These are the activations of a small neural network, seen along a few directions. Each row is one input.
In each table, some parts of the input vary, and every possible input appears once, in random order.
Descriptions start from the smaller parts, as in this example, which fits no table here: one of 4 places along a line, together with either a single point or one of 9 places along a line or (one of 3 separate values, together with one of 8 places around a ring).
Shared parts are said once, and a part with two or three values counts as separate values.

Other details of the inputs shift rows strongly along two fixed directions, in all tables alike. That doesn't count.

A family of inputs:
row 1: [  5  -4  10   7   3  12  -1  -4   8  16 -10 -11   1 -17]
row 2: [ -5  -3   5  -8  12  19  -7   6   8   5 -17  -6  -2 -11]
row 3: [  0  22 -25  -5   4 -20 -13  -4 -14 -14  13  42   1  12]
row 4: [ -1  19 -20   1  -3 -10  -7  -2 -14  -6   6  29   2  -1]
row 5: [  0   7  -1  -6  17  21 -16  -1   8  17 -25   6   1 -28]
row 6: [-13 -19  12 -11  -6  10  13   8   3 -12   0 -35  -3  10]
row 7: [ 11   6   7   7  15  14 -14  -6  12  28 -20   6   2 -29]
row 8: [ -4 -16   4   2   0   1   4   0  21   6 -13   4  15   0]
row 9: [-21 -32   9 -16   1  20  10  11  24  -2 -22 -21  12   2]
row 10: [  1 -23  22  -2  -1  14  13   7  10   1  -1 -33  -6  10]
row 11: [  2   9  -4  -5  22  30 -19  -2   8  21 -29  12   1 -34]
row 12: [-10 -16  15  -9   1  20   6   8   8  -1 -13 -32  -3  -4]
row 13: [-11 -21  12 -15  -1  15  12  11   4 -13  -1 -30  -7  16]
row 14: [  1 -21  26  -1   2  16  10   7  15   7  -9 -35  -7   0]
row 15: [-7  3 -4 -2 -4  1  2  6 -5 -7  0  1 -1  3]
row 16: [ -1 -22  22   5  -9  17  19   7   8   6  -3 -38  -4   1]
row 17: [  1  -8   1   2 -15 -28  16  -1 -11 -21  31  -6  -5  38]
row 18: [-5  3 -7 -4 -2  5  1  1 -4 -3 -1  3  0 -4]
row 19: [ 13  13  -3   8  15   9 -14  -7   6  22 -13  23   2 -23]
row 20: [ 12  11   6   9  21  19 -18  -5  14  30 -24  13   4 -33]
row 21: [ 13  19 -10   9   9 -11 -15 -12  -3  15  -3  27   5 -15]
row 22: [-10 -21  12 -11   0  18  11   7   5  -6  -7 -33  -6   5]
row 23: [ -4  11 -17  -1  -8  -9  -1   1 -13 -12  11  20   0   8]
row 24: [-10 -13   5  -8  -8   8  11   8  -1 -10   1 -24  -3   7]
row 25: [  2  20 -17   0   8   2 -17  -7  -5   7  -9  28   5 -21]
row 26: [  0  13  -7  -5  18  15 -18  -2   3  12 -19  18   2 -22]
row 27: [ 12  24 -15  11   3 -30 -14 -11  -9   1  11  36   6   2]
row 28: [  2  26 -21   3   6  -3 -17  -5  -8   7  -7  35   6 -20]
row 29: [-6 -3  1 -8  3  2  0  4  0 -7 -4 -8 -2  4]
row 30: [  7   0   7   9   1   8  -1  -4   6  16  -9  -7   3 -18]
row 31: [  1  -5  -1   8 -19 -20  17   1 -10 -16  27  -3  -4  28]
row 32: [ -1 -14  14   4 -10  -7  13   2   2  -7  11 -26  -1  15]
row 33: [ -2 -21  22   6  -8  16  18   8   9   6  -3 -38  -4   1]
row 34: [  2  28 -28   0   2 -22 -19 -10 -15  -6   7  42   7  -3]
row 35: [  2  16 -12  -3  16  10 -17  -7  -1  13 -18  21   3 -26]
row 36: [ -7  -1  -5 -10  -6 -17   3   6  -9 -24  16   2  -4  28]
row 37: [ 11  18  -9  11   4  -5 -13 -12  -1  15  -2  26   6 -19]
row 38: [  6  13 -14  10 -15 -34   6  -6 -15 -14  30  24   1  22]
row 39: [ 5  3  5  8 -2 -9 -2 -4  1  4  3  1  2  0]
row 40: [ 6  0  0  3 -2 -8  2 -3 -1 -1 10  5 -3  9]
row 41: [ 13  11   3  13  12  21 -14  -9  11  35 -25  10   6 -45]
row 42: [ -9   1 -13  -5 -20 -25  13   6 -19 -32  29   5  -3  37]
row 43: [  3 -20  22   0   0  15  10   4  12   8  -6 -32  -6   0]
row 44: [  0 -21  24   1   1  14  12   4  12   9  -9 -38  -4  -2]
row 45: [-12 -18  12  -8  -5  17  13  10   5  -5  -7 -35  -3   1]
row 46: [  0  19 -20   1   2  -6 -11  -5 -10  -1  -1  27   4 -11]
row 47: [  3  -6   1   1 -11 -21  11   0  -7 -17  25  -2  -5  30]
row 48: [  0  -7   1   7 -18 -14  17   3  -8 -15  23  -7  -4  25]
row 49: [-10   1 -15  -9 -16 -41  10   3 -20 -39  36   6  -3  48]
row 50: [  6   3  -6   5  -7 -24   5  -6  -8  -9  21   9  -1  19]
row 51: [  3  16 -13  -5  15  14 -19  -5   2  13 -17  25   2 -25]
row 52: [ -3   9 -13  -6   1 -12  -6  -2  -9 -10   6  13   2   7]
row 53: [ 11  11   5  13  10  12 -13  -5  11  28 -20   8   6 -35]
row 54: [  2 -19  16   0  -1   9  11   4   7   0   3 -23  -6  10]
row 55: [ -6   5 -13  -4  -6 -15   0  -1 -13 -16  14  10   2  13]
row 56: [ -1 -16  14   0  -3  -2  12   5   4  -7  10 -21  -5  20]
row 57: [ -7  -3  -6 -11  -7 -14   5   4  -9 -22  17  -1  -4  26]
row 58: [  6  14 -13  10 -14 -39   4  -6 -15 -15  30  21   2  24]
row 59: [ 11  28 -17  17  -4 -28 -11  -8 -12   3  13  41   6  -1]
row 60: [-11 -18  17  -8  -1  25  10  11  10   1 -16 -36  -3  -7]
row 61: [  1 -17  17   3  -7   4  12   1   6   1   3 -29  -2   6]
row 62: [  1   6  -2  -6  16  24 -15  -2   7  17 -24   7  -1 -29]
Each input here is: one of 2 separate values, together with either a single point or (one of 5 places along a line, together with one of 6 places along a line).
Changing only the choice among 2 separate values turns row 49 into row 44. The same change can be made to row 42. Which row results? -> row 16
Start at row 60 and move only the place on the line of 5, one step at a time. The first step leads to row 45. Which rows follow, in order? -> row 24, row 46, row 18
Change only the place on the line of 5 in row 38. List by row number the other rows that result. -> row 30, row 41, row 53, row 58

A family of inputs:
row 63: [ 18  31 -15  17   8  -2 -21 -14  -9  21  -2  41   2 -30]
row 64: [-10 -13   7  -9   4  36   4  10   6   8 -21 -24  -6 -22]
row 65: [ -3 -22  31   1   3  34  14   9  11  12 -16 -54 -12 -13]
row 66: [ -4  -2  -4   6 -17 -13  11  -1  -9  -9  13  -8   4  11]
row 67: [ -9  -4  -7   2 -23 -21  17   3 -12 -23  23 -10   3  25]
row 68: [  9  20 -12  -3  18  -9 -22  -9   0   8  -7  31   5 -11]
row 69: [-1  7 -8  0 -3 -6 -2 -2 -8 -5  5  1  1 -3]
row 70: [  3  29 -22   2   6  -3 -23  -5  -9   8  -7  35   5 -25]
row 71: [ -4 -32  33  -4   4  20  17  10  19   4  -9 -50  -8   7]
row 72: [ -4   6 -10   1 -13 -16   6  -2 -10 -15  14   3   2  10]
row 73: [ -2  -4   4   4 -12 -15  13   3 -11 -15  20 -14  -6  19]
row 74: [ -4  -1   4 -13  14  39  -5   7   3  14 -25 -13  -8 -27]
row 75: [ 12   8  -5   8   2 -14  -6  -6   1   6  10  24   1   4]
row 76: [  6   7  -4   6   3 -20  -6  -5   1   0   7  18   2   6]
row 77: [ 12  -7  21   4  11  37  -1   3   7  24 -18 -26 -12 -25]
row 78: [ 11  12  -3  14  -4  -1   0  -6  -7   9   5  16   0 -10]
row 79: [  9  -4  18   8   9  34  -1   0   9  25 -16 -20  -8 -29]
row 80: [ -1 -21  22  -1   6  25   4  -1  23  20 -25 -28   3 -20]
row 81: [-15 -22  -2  -7 -15  -8  20  10   1 -26  12  -9   3  34]
row 82: [  9  17  -6   5   2 -15  -6  -3 -15  -5  12  11  -8   5]
row 83: [ -4  -2  -4   2 -21 -22  14  -2 -13 -20  23  -7  -2  24]
row 84: [ -6  -5  -7 -14   4  -6   2   5  -6 -19  10   7  -4  26]
row 85: [-10  -9   3  -2   1  36   4   7   9  14 -27 -16   2 -29]
row 86: [  8  -9  21  -1  20  25  -6   2  18  24 -25 -19  -5 -20]
row 87: [ -9  -7 -10  -7  -5  -9   6   3  -1 -18   7  11   3  21]
row 88: [-11 -27  16 -11  10  37   6  10  19   7 -26 -29  -2 -11]
row 89: [-11 -13   2 -12  -9 -20  11   7  -5 -31  23  -8  -3  43]
row 90: [ 13  22 -11  20   0   1 -10  -9  -6  22  -3  30   8 -25]
row 91: [ 0 14 -8 -1  2 -5 -6 -3 -9 -3  4  6 -1 -5]
row 92: [-16 -43  31 -15  -4  25  20  17  19 -10  -9 -57  -4  15]
row 93: [ 10  34 -19   8  12  -6 -25 -15 -10  16  -6  36   3 -28]
row 94: [  6  17 -16   7   7 -11 -17 -10   5  13 -11  36  18 -19]
row 95: [ -1   1  -4  -5   2 -19  -1  -2  -1 -14  13   8   3  19]
row 96: [  6   5  -2  10   0 -13  -2  -4   6  10  -2  16  10  -5]
row 97: [-13 -21   7  -5 -15  -7  14   9   6 -18   7 -18   5  27]
row 98: [ -8   7 -11  -3 -14 -13   4   3 -11 -17  12   6   0  12]
row 99: [  9   2  -3  11  -7 -16   4  -3   2   4  12  17   6   9]
row 100: [ -4 -16   4   1 -14 -18  14   0   3 -11  12 -10   7  24]
row 101: [  2  14  -9  -5   0 -12  -4  -2 -15 -11  12   6  -5   8]
row 102: [  2  -7  17   9   3  27   5   1  10  21 -22 -25  -2 -30]
row 103: [ -8   7 -10   2 -11  -3   0   3  -5  -5   0   5   5  -3]
row 104: [ -7  -1   0 -13  -8  -6   7  10 -14 -22  16 -14 -10  24]
row 105: [-11  -3   0 -10 -11  -7  10   9 -12 -23  18 -15  -8  24]
row 106: [  7  19 -15   2  14 -11 -22 -10   3  10  -8  36  11 -18]
row 107: [ 10  31 -20   9   8  -7 -24 -15 -10  17  -7  36   6 -31]
row 108: [ 10  -8  19   5  16  29  -5  -1  20  29 -20 -12  -4 -23]
row 109: [-15  -7  -8 -13 -13 -11  17  10 -18 -32  25  -8 -10  35]
row 110: [  7  -5  14  -4  21  24 -13  -4  16  25 -27 -11  -1 -25]
row 111: [ -7  -3  -5  -5  -8 -17   3   2   0 -17   9  10   5  20]
row 112: [ 18  23 -12  14  11  -6 -18 -13   5  24  -7  46   8 -23]
row 113: [ -1   2  -4  11 -18 -21  14   1 -13 -12  20  -1   2  18]
row 114: [ -5 -16   9  -6  -7 -17  12   2   0 -18  19 -17  -4  34]
row 115: [ -9 -17   8 -15  -5 -11  10  10  -3 -27  17 -17  -6  40]
row 116: [-10  -6  -8 -11   0  -9   5   4  -5 -22  13   8  -1  28]
row 117: [ 14   7  -1   4   6 -10  -7  -4  -1   3  11  17  -6  11]
row 118: [  8  16 -11   4  11 -12 -20 -12   2  14  -6  31   9 -15]
row 119: [  3 -15  22   4  10  25   2   1  24  25 -27 -22   2 -25]
row 120: [  1  29 -28   2   5   1 -18  -6  -9   7 -10  45   5 -27]
row 121: [ -5 -25  22  -5   5  26   8   4  24  12 -24 -34   4 -15]
row 122: [  5  13  -7  -2  -1 -13  -6  -5 -15  -7  12   6  -7   7]
Changing only one part turns row 83 into row 80. The same change can be made to row 122. Which row results? -> row 110
Changing only one part turns row 85 into row 81. The same change can be made to row 73. Which row results? -> row 76
Describe the family of inputs behind these rows. -> one of 2 separate values, together with one of 5 places along a line, together with one of 6 places along a line
Change only the choice among 2 separate values in row 102. List by row number the other rows that result. -> row 119
Change only the place on the line of 6 in row 65. List by row number the other rows that result. -> row 79, row 91, row 93, row 105, row 109
Change only the choice among 2 separate values in row 121. List by row number the other rows that result. -> row 72
Start at row 97 and move only the place on the line of 5, one step at a time. The first step leads to row 111. Which rows follow, in order? -> row 92, row 89, row 115

A family of inputs:
row 123: [  1  -5  11  -3   9  32  -4   3  10  18 -21 -20  -5 -28]
row 124: [  7  12   5   3  23  40 -18  -3  10  35 -36   3   0 -52]
row 125: [ 10 -10  18  14 -12  -2  16   0   1   7   9 -25  -5   6]
row 126: [ -6 -19  13  -8   3  11   8   6  10  -2  -8 -26  -2   5]
row 127: [  6  32 -23   6   6  -9 -22  -9 -12   7  -2  39   7 -20]
row 128: [ -8  -6  -1  -3 -11   0  10   6  -5 -12   6 -11  -3   9]
row 129: [ -9 -16   6  -6  -4   3   9   7   8  -7  -3 -13   1  10]
row 130: [ -8 -17   6  -7  -3   5   9   4   6  -6  -1 -14   1  11]
row 131: [ -6  -1  -7  -3 -11  -8   8   2 -10 -15  13  -2  -1  13]
row 132: [  8 -16  20  13  -6  -6  13  -2  11   6   8 -20  -1  10]
row 133: [  5  21 -21  -1   2 -29 -15  -8 -10  -9  13  42   4  11]
row 134: [ -6  -9   3  -6  -3  -5   5   4   2 -11   5  -8   2  16]
row 135: [  8  21 -14   3  17  -2 -22  -8   0  13 -10  39   5 -16]
row 136: [ -3  13 -17  -1 -10 -29   3  -2 -21 -23  26  16  -3  24]
Describe the family of inputs behind these rows. -> one of 2 separate values, together with either a single point or one of 6 places along a line
List by row number the other rows that have the choice among 2 separate values in common with row 130. -> row 126, row 129, row 132, row 133, row 134, row 135
Change only the choice among 2 separate values in row 131. List by row number the other rows that result. -> row 130
